Q:
[[-38 -28   1  18 -17]
 [ 39   7  -7 -34  -7]]
A: -17

Q:
[[3762 8182 3792 8364]
 [5326 6945 6571 3236]]
A: 8364

Q:
[[592 775 601 470 367]
 [337 462 395 184 773]]
A: 367

Q:
[[ -5  42  22 -15]
 [-12  43   9 -34]]
A: -15

Q:
[[64 68 46 23 58 37 36]
 [55 38 84 57 82 72 62]]
A: 36

Q:
[[7 1 5 6 8]
 [7 9 8 6 1]]
A: 8

Q:
[[6793 5500 4047 8043 1339]
 [6275 6925 7788 6173 9429]]
A: 1339
---
101,21,184,59,217,60
20,92,104,126,127,162
gives 92

2,0,1,-1,2
-27,-32,5,27,9
33,38,-6,-35,-5
gives 38

99,43,55,52,50,12 gives 43

36,88,78,23,38 gives 88

550,-364,932,361
542,294,161,-504
-425,-181,-164,417
gives -181

36,32,43,45,36,50
43,39,31,36,35,28
34,27,13,16,7,74
gives 27

5,8,5,3,4
5,5,4,3,4
9,1,7,7,6
gives 1

287,350,905,14,70 gives 350

725,642,370,567,666
769,730,174,567,667
gives 730
---
[13, -82, -62, 85, 49, 8, 27] yields 13, 27

[-77, -81, 36, -7] yields -77, -7

[[62, -52, -7, -74],
 [-65, 96, 20, -20],
 [3, -22, -7, 86]] yields 62, 86

[88, 99, 7, 84, -94, 75, 15] yields 88, 15

[-92, -25, -97, -21, 12, -35, -91] yields -92, -91

[-26, 2, -2, -41, -12, -73] yields -26, -73

[-51, -8, -84, 88, -59, 6] yields -51, 6

[-25, -26, 19, 81] yields -25, 81

[[28, 1, -3, 16],
 [53, 27, 20, -5],
 [-65, -103, -94, 100]] yields 28, 100

[[56, 59, 11, 45],
 [52, 73, -13, 51],
 [59, 57, 10, 50]] yields 56, 50
---
2  4  7  5  3 ⇒ 7, 5

24  22  96  32  95  37  30 ⇒ 96, 95

 82  225   34  144  109
130  165  116  121   84
⇒ 225, 165

183  219   28   15  109 ⇒ 219, 183

8  5  3  1  5  7  6 ⇒ 8, 7

28  73  39  97   0  77 ⇒ 97, 77

12  50  48  94 ⇒ 94, 50

 589   240  -131  -753   212   133 ⇒ 589, 240
---
[ 77  13  19  36 -17] ⇒ 36

[[ 15   5  -7   1  -4]
 [ -3 -58 -39  -8  75]] ⇒ 1

[[-103  -61  -14  -18    8]
 [  69  -25  -10  -14    6]] ⇒ -18

[ 66  22  62  92 -14] ⇒ 92

[[ 55  16  63 -25 -71]
 [ 43  10  73 -25 -84]] ⇒ -25

[-16   2 -95 -42  10] ⇒ -42

[[ -2  41  -4 -79  16]
 [  2  -3  83  -9  31]
 [-38  30  -6   7 -41]] ⇒ -79

[-28 -95  45 -18 -35] ⇒ -18
---
 27  -60    7   12   26
 65  -34  -83    0   16
>> -34

 88   28   51  -26   13  -21
-61  -64   24  -54  -36  -28
  5  -22  -75    2   70   48
>> -64

 -3   -5    8   73
-56   21    6  -24
-28  -31   -5  -29
>> 21

-31  -12   22   97   95   96   92
 53  -60   -2   53   53   54   48
-19   49  -14  -80  -78  -80  -74
>> -60

 31  -57   95   -6  -44   13
 -4  -29  -88   52    5   10
-99  -66   -7   32  -49  -27
>> -29

 70  -20  -55  -23  -11   12
 -4   60   39  -81   69  -68
>> 60

 95  -94   68  -60  -94
-43   44   10   -5   57
>> 44

 30  -87   65  -36   -5
-35  -26   -1    7  -49
>> -26

 -5  -25   53  -53  -25
 31   81  -20  -26   49
>> 81
---
-101,47,-17,-3,-67,25
103,-35,-13,-102,81,-11
2,4,4,11,-6,-2
-> 47

88,32,23,15 -> 23

26,20,12,-98 -> 12

16,52,-59,23,-34
3,-52,89,-37,40
20,76,51,-50,7
-> 52

-5,-23,-24,11,-13,56
32,-33,73,76,-9,-95
5,-24,27,35,20,-37
-> 56

73,34,-29,-82 -> -29

39,-7,-83,-3,16 -> -3
---
[[-26  78  53  36 -13 -55]
 [-99 -27 -15 -46 -18 -33]
 [ 23 -79 -55 -37  13  54]] ⇒ -55

[[ -5  -5  -1   3]
 [ 90 -10  11 -38]
 [ 82 -55 -30 -86]] ⇒ 3

[[  2   1   5  -4   6   3   1]
 [ 73 -21  -7 -19  20 -22  -4]
 [-23  14   9  13 -18   5   1]] ⇒ 1

[[  9  22  37  11  26]
 [ 37   3  44 -24  38]
 [-20  70 -12  68 -95]] ⇒ 26

[[ 12 -11 -91  40 -44 103  65]
 [-14  11   0 -18   3  73  52]
 [ -1  20 -86 -14 -46  43  54]] ⇒ 65

[[-94 -14 -53 -74  46  -8]
 [-66 -18 -42 -58  63   6]
 [-34 -38 -40 -39  51   1]] ⇒ -8

[[-54  44 -29  17  29]
 [-51 -28 -17  24 -82]
 [-58  20 -71   9 -57]] ⇒ 29

[[-77 -39  -7 -23 -14]
 [ -4 -33 -28  25  32]
 [  4   4 -13   4 -20]] ⇒ -14

[[72 54 96 62]
 [87 51 68 41]
 [72 51 45 53]] ⇒ 62

[[ 23 -45  10  10  67]
 [ -8  16  -4  -3 -23]
 [ 27 -54  12  12  80]] ⇒ 67
---
[ 73   7 103 -12 -18  -8  69] gives 73
[-59   3 -91 102 -72] gives -59
[ 52 -40  -8 103  25] gives 52
[ 13 102 -54 -23  -1 -60] gives 13
[ 74  68  19  71 103] gives 74
[-15 -85  19 -30 -13] gives -15
[ 90   0  36 -46] gives 90
[-48  44 101 -76 -47] gives -48
---
-0.139	-0.104	0.196	-0.143	-0.007	-0.041 -> -0.104

-139.7	224.8	-80.9	88.1	-63.4	70.0	-42.3
179.6	188.8	-73.4	64.9	85.3	162.8	207.5
112.2	229.8	-164.9	43.4	-126.0	188.5	-80.2
-> 229.8

-0.967	1.349	0.335	-0.450 -> 1.349

-0.115	-0.011	-0.061	-0.171	0.131	-0.040	-0.090 -> -0.011

-9.07	6.36	-8.06	1.27	3.94
0.54	-2.02	3.46	-17.10	12.22
-2.76	3.40	9.18	9.56	4.10
-> 3.40

11.6	-9.6	-5.1	3.3	17.3 -> -9.6
---
194  668  322  791  413
636  883   59  121  784
result: 784

6026  2198  2509  5932  6102  6779  5736
6353  7930  6920  5957  6695  5153  5621
5266  8244  9191  4684  7044  5869  6065
result: 5621

-582   473  -641   969
 206  -234   285  -539
result: -539

4  3  4  4  4  5  4
4  3  4  4  4  5  4
3  3  3  2  7  5  5
result: 4

 8  67  38  45
81  22  58  67
10  56   7  50
result: 67

360  409  354  496  283  320  448
784  224  682  728   22   71  466
result: 466
